Each row below holds a small network's activations on one input, seen along a few directions.
Each table varies a few parts of the input and shows all the possible inputs, shuffled.
Descriptions start from the smaller parts, as in this example, which fits no table here: one of 2 separate values, together with either a single point or one of 11 places along a line or (one of 6 places along a line, together with one of 8 places around a ring).
Shared parts are said once, and a part with two or three values counts as separate values.

Other details of the inputs shift rows strongly along two fixed directions, in all tables alike. That doesn't count.

Table:
r1: [ -5 -23  -3   4   6   8  19 -10   9  -3  -7   2  11]
r2: [-9 -2 -7 13 11  8  9 -8 20 14  2 -7  8]
r3: [ -7 -10   4  -6   2  11  -5  -3  12  18   4   4  -8]
r4: [-19  -4   3  -5  -1  -2  -5   7  11  11 -14  13   9]
r5: [-14  26   2 -11  -9   0   5  11 -29   0  12  -5 -13]
r6: [-11 -18  -1  -8  -1  -5  -6   1  22  16 -13  12   6]
r7: [-11  -8   4  -7  14   6   4  -3  10   0  -8  22  -5]
r8: [ 47  10  12  -4 -15 -14 -38   0 -16  -3  15  -3 -25]
r9: [ -7 -16  -1   7   8  10  -1 -16  17  11   7 -10  14]
r10: [-15  20 -17 -19  -8   8  22  23 -34 -16  -2   0  -9]
r11: [-10  -8  -2   8   4  14  10 -14  16  12   3  -8   8]
r12: [-10 -11   3  12   0  -5  -2  -8  23   6 -11   4  23]
r13: [ 53  -9  22  -7  -7 -20 -36   2 -11 -15   8  10 -20]
r14: [  0  13 -16  -1  -8   3  25  12 -27 -21   1 -11   4]
r15: [-10 -20   0 -13   3  10   7   0   5   2  -8  13  -4]
r16: [-12  -1  -3  -2   9   8  -1   4  15  20   0   4  -6]
r17: [ 49 -11   7  -7 -20 -28 -41   9  -9 -10   7   1 -16]
r18: [-10 -10   1  -3  19   9  -9  -4  24  19  -5   2 -10]
r19: [ -1 -16   3  11  17   2   8 -16  17  -2  -6  12   9]
r20: [ -4 -11  -4  12   6  10   4 -22  17  15   0  -6   7]
r21: [ -8  39 -13  -4   1   8  41  13 -45 -29   0  -6   0]
r22: [  1 -16  -3   8  -3 -10   0  -7  23   5  -9  -1  18]
r23: [ -7   1  -5  12  18   9   6 -11  17   7  -2 -14   1]
r24: [-24  41  -4  10  -8  -1  24  16 -28 -21  -5  -5  12]
r25: [ 40   3  28   4 -16 -31 -50  12  -9  -9   3   7 -10]
r26: [-22  50  -9   0 -12   5  31   9 -43 -18  14 -21  -2]
r27: [ -7 -17 -15   5  -2  -2  12  -4  11   0  -6  -3  14]
r28: [ 33   9  12 -10  -9 -10 -33   8 -19  -6  20  -8 -17]
Each input here is: one of 2 separate values, together with either one of 6 places along a line or one of 8 places along a line.
- Changing only the choice among 2 separate values turns r12 into r4. The same change can be made to r1. Which row results? => r15
- A walk changes only the place on the line of 6. It starts at r23 and steps to r2. List the rest of the walk in order. => r20, r11, r9, r26
- Change only the choice among 2 separate values in r10. List by row number the other rows that result. => r14

Table:
r29: [ 34  -5   9  13   3  -8 -17 -10   4  -8  10 -11  -2]
r30: [ -1 -25  13  -4  11  -3 -19  -3  23  12  -7  16  -1]
r31: [ 44 -40  20   8  -2 -12 -43 -25  28  15  13  -2  -5]
r32: [ 19  37  -7 -14 -14  -3  -3  20 -38 -15  10  -7 -25]
r33: [ 12 -25  14   2   7  -4 -30 -12  32  22  -3  13  -7]
r34: [ 20 -32   7  14   6  -8 -12 -19  30   7  -6   7   9]
r35: [-19  44 -15 -12 -18   2  31  27 -51 -28   0  -6  -2]
r36: [-45 -15 -14  -7   8  20  36  -4   9   8 -15  13  16]
r37: [ 17 -28  13  18  12  -5 -21 -21  33  10   2  -4  10]
r38: [-29  17 -10  -7   1  13  34   8 -19 -10  -8   8   4]
r39: [ 50  18   6  10 -15 -21 -24   7 -24 -24  18 -25  -9]
r40: [-39  -1  -9  -7   9  16  13   2  16  23 -10   9   3]
r41: [ -3  38 -11 -20  -8   2  15  29 -47 -25   4  -3 -18]
r42: [-49  -6 -10 -12  20  23  30   4   9  11 -14  16   3]
r43: [ -9 -18  -7   8  13  12  12 -14  19   7  -1  -8  12]
r44: [ -6  48 -11  -7 -15   4  19  18 -47 -17  14 -19 -11]
r45: [-38  -2  -6   2   8  16  18  -9  13  19  -1  -1  12]
r46: [-39  -5 -13   8  13  13  32  -9  20   9 -17   8  20]
r47: [ 13 -34  18   7   2 -10 -22 -15  26   8  -6  15   9]
r48: [-26  17  -7  -2   6  18  27  -3 -11   2   3  -4  -1]
r49: [ 36  30   4  10 -13 -17 -15  10 -29 -25  16 -23  -6]
r50: [ 43  23   6  -8 -21 -19 -32  18 -28 -12  14  -9 -26]
r51: [ 39  26  -2   5 -22 -23  -9  14 -32 -28   8 -14  -6]
r52: [-49   4  -8   2  14  24  31 -11  11  17  -5   2  10]
r53: [ 14 -28  11   0   8   0 -25 -13  30  21  -1  13 -10]
r54: [-36  17 -13 -18   1  12  24  22 -19  -5  -7   3  -3]
r55: [ 40 -35  15  17  -5 -25 -37 -17  33   7  -2   3  10]
r56: [  6 -32  15  -4   5  -9 -29  -3  27  14  -5  12   1]
r57: [-51  -5 -10  -4   5  16  32   1   8   9 -16  12  21]
r58: [ 53  17   1   5 -20 -24 -16   7 -27 -28  10 -12 -10]
- Describe the family of inputs behind these rows. => one of 5 places around a ring, together with one of 6 places around a ring
- Changing only the place on the ring of 6 turns r29 into r38. The same change can be made to r37. Which row results? => r47
- A walk changes only the place on the ring of 5. It starts at r55 and steps to r46. List the rest of the walk in order. => r34, r58, r51

Table:
r59: [  9 -15   6   6   8  -3  -7  -9  17   6   3  -7  -3]
r60: [ 18  28  -6   0 -11 -16   6  11 -28 -25   0  -3  -3]
r61: [-17   9   4   3   1  -2   1  -3   8  11  -1   6   4]
r62: [-33  24 -19  -3  10  18  40   8 -15 -12 -12   1  10]
r63: [-19 -32   6 -11  16  13  -7  -3  27  18 -14  24  -1]
r64: [ 24   6   1   0 -10   0   2  -3 -25 -16  13  -9  -4]
r65: [-19  -9 -14   3   8  21  23  -6  10  12  -3  -2   6]
r66: [ 34 -11  11   6  -1 -13 -13  -8 -10 -13  13  -7  -5]
r67: [-21  -6   1   5  13  14  12  -5  19   9 -11   4  11]
r68: [-23  38 -10  -1  -5   3  30  15 -26 -14  -7  -4   1]
r69: [  1  -3   2 -19   4   2  -4   9  -8  -1   1   9 -20]
r70: [ 14   8 -13  -2  -2   4   8  -2 -12  -9   5  -7  -2]
r71: [-26  10  -5 -18   2   6  17  16 -13   0 -11  22  -8]
r72: [  4  30   4   4  -3   1  -3  10 -23 -11   3  -6  -6]
r73: [ 12 -21   4 -16  -1   5 -17  -4   8  11   2  12 -18]
r74: [ 25  -3  13   6 -10 -17  -7  -5  -9 -15   4   4   2]
r75: [ 8 -7 -8  3  9 -3  6 -7  4 -4  1 -4  0]
r76: [ 21  -3   6  10  -6 -15 -12   0   4  -6  -2   3   1]
r77: [ 10  17   6  -2 -13 -15 -19  10 -13   0   9  -8  -1]
r78: [ 23  12   4   8  -4  -5  -8   9 -11 -16   3  -4  -4]
r79: [ 22  16  -1   0 -11   0  -2   3 -17  -8   9 -15 -12]
r80: [  9  18 -12  -4 -14 -11   3  15 -21 -20   0  -8   3]
r81: [ -7   4   0   3 -11  -7 -10   6  -1   4   0  -5   4]
r82: [-27  -3  -2  -1  17  11   9  -9  20  20   4  -2   3]
r83: [-17 -19   0   1  13  16  -1 -18  29  31   3   1   6]
r84: [-10 -12  -2   4   2  12  -2 -15  19  20   2  -3  -1]
r85: [ 28 -13   5   8   3  -9 -15  -5   8  -2   7  -6  -6]
r86: [ -5   9  -4  -4 -14  -6  13   9 -24 -18   1  -6   9]
r87: [-37  14 -12   0  11  16  25   1  -2   7  -2  -7  -1]
r88: [-17 -26   7  11   7  -1 -10 -18  36  24 -11  13  11]
r89: [-14 -15  10   6  16   8 -11 -13  32  23  -2   7   9]
r90: [ 27 -17  12   5 -12 -20 -31  -2  12   1   0  -6   3]
r91: [ 27 -14  14   7  -1  -7 -17  -9   3 -14   6   1   4]
r92: [ 23 -24   6   7 -10 -17 -26  -1  18   3   0  -2   7]
r93: [-45  10 -14 -24   0  15  26  23 -16   6 -13  13   0]
- Describe the family of inputs behind these rows. => one of 5 places along a line, together with either a single point or one of 6 places along a line
- Which other rows agree with r64 in the place on the line of 5? List them by row number. => r65, r70, r73, r79, r83, r84
- A walk changes only the place on the line of 6. It starts at r86 and steps to r80. List the rest of the walk in order. => r92, r90, r81, r77

Table:
r94: [ 28 -10  11  -2 -16 -14 -26  -1  -2   3   6   2  -4]
r95: [-11 -13  -3  -7   5   2   8   0   6  -2 -10   8   7]
r96: [-12 -11  -2   6   4  10   9 -12   8   8   6 -11   6]
r97: [-17  -5   1  -1   0   0   3   5  10   5  -7   5  11]
r98: [-10 -12  -7 -10  -1   6   9  -3   5   6  -7   6   1]
r99: [-10  -6   2   8  11   7  11 -16  10   7   5  -3   7]
r100: [ 18 -11  12  -1   4  -4 -20  -9   6   3   8   7  -7]
r101: [ -4  -2  -6   9  13  10   8 -13  16   7   0  -5   8]
r102: [ -7  48 -15 -12   1   8  30  24 -43 -22   6  -5 -18]
r103: [-14  -1   7   2   4   6   5  -2   3   4  -7  10   5]
r104: [ 38 -11   6  -2  -4 -10 -26   4  -1  -2   9  -4 -18]
r105: [ 41 -16   7  14  -5 -19 -26  -6  11  -8   3  -8   8]
r106: [ 30   4  14   9  -6 -22 -32   1   2  -5   1   0  -8]
r107: [ -4  40 -10   0 -13  -5  28  17 -46 -32   8 -16   3]
r108: [-17  -3  -4  -3  -6   3   4   1   9  13  -4   4   5]
r109: [-16  -9  -3  -7   4  13   3  -3   4   9   1   2  -2]
r110: [ -6  -7  -2   2  10   5  10   1   8   0 -10  11  -1]
r111: [-19  -1  -1  -3   2  10   2   2   9  14   0  -2   0]
r112: [-17  -4  -4   1   3  -5   0   4  12   5  -9   2  10]
r113: [ 39 -13   3  -3 -11 -17 -23   3  -1  -4   5   1 -12]
r114: [ 21 -15  15  17   0 -11 -12 -16  10  -4   3  -2   5]
r115: [ 57 -12  17   5 -19 -35 -55  -2   7   1  10  -5 -12]
r116: [-18   1  -5  -1   5   5  -1   1  10  14  -2  -5  -2]
r117: [-10 -13  -4   5  -4   2  13 -13   8   7   2  -4  11]
r118: [ 36  37  -1 -11 -29 -17 -12  21 -53 -31  16  -9 -20]
r119: [ -5  -4  -4  15   9   6  10 -10  15   1  -9  -1  12]
r120: [-17   4   3  -1   8   7   4  -2  11  12   0   5   1]
r121: [-16   3   5   4   4   4   5   1   9   6  -8   8   5]
r122: [-16   5  -2   1  11   3   1  -3  12  13  -2   2   0]
r123: [ -4  -9 -12   6  -1   5   9  -9  14   8  -4  -6  12]
r124: [-15 -13  -2  -5   2   4   5   0   5  -1  -6  10  10]
r125: [-15  -9   2  -3   1   2   4   2   4   4  -6   7  12]
r126: [ -1  38 -16 -11  -8  -3  24  30 -43 -30   0  -4  -8]
r127: [ -9  11  -1  -4   4   6  15   4 -11 -11  -8   6  -4]
r128: [ 42  -6   5  10  -6  -9 -28  -7   5  -3  12 -17  -5]
r129: [-14  -5   3   0   6   8   6  -4   4   0  -7  12   3]
r130: [ -2  46  -9 -14  -2   6  22  18 -45 -24   7  -6 -17]
r131: [-16  -5   0  -5   3  12   2   0   3  13   1   0   0]
r132: [-14   0   5  -3   9   9   4  -4   4  11   0   7   1]
r133: [-12 -10  -4  -9   7  12   6  -2   5   7  -2   0  -5]
- Changing only one part turns r123 into r128. The same change can be made to r113. Which row results? => r104
- Describe the family of inputs behind these rows. => one of 5 places around a ring, together with either one of 2 separate values or one of 6 places along a line
- Change only the choice among 2 separate values in r107. List by row number the other rows that result. => r105
- Which other rows agree with r129 in the place on the ring of 5? List them by row number. => r103, r106, r110, r114, r119, r121, r127
- Change only the place on the line of 6 in r98. List by row number the other rows that result. => r94, r108, r113, r115, r118
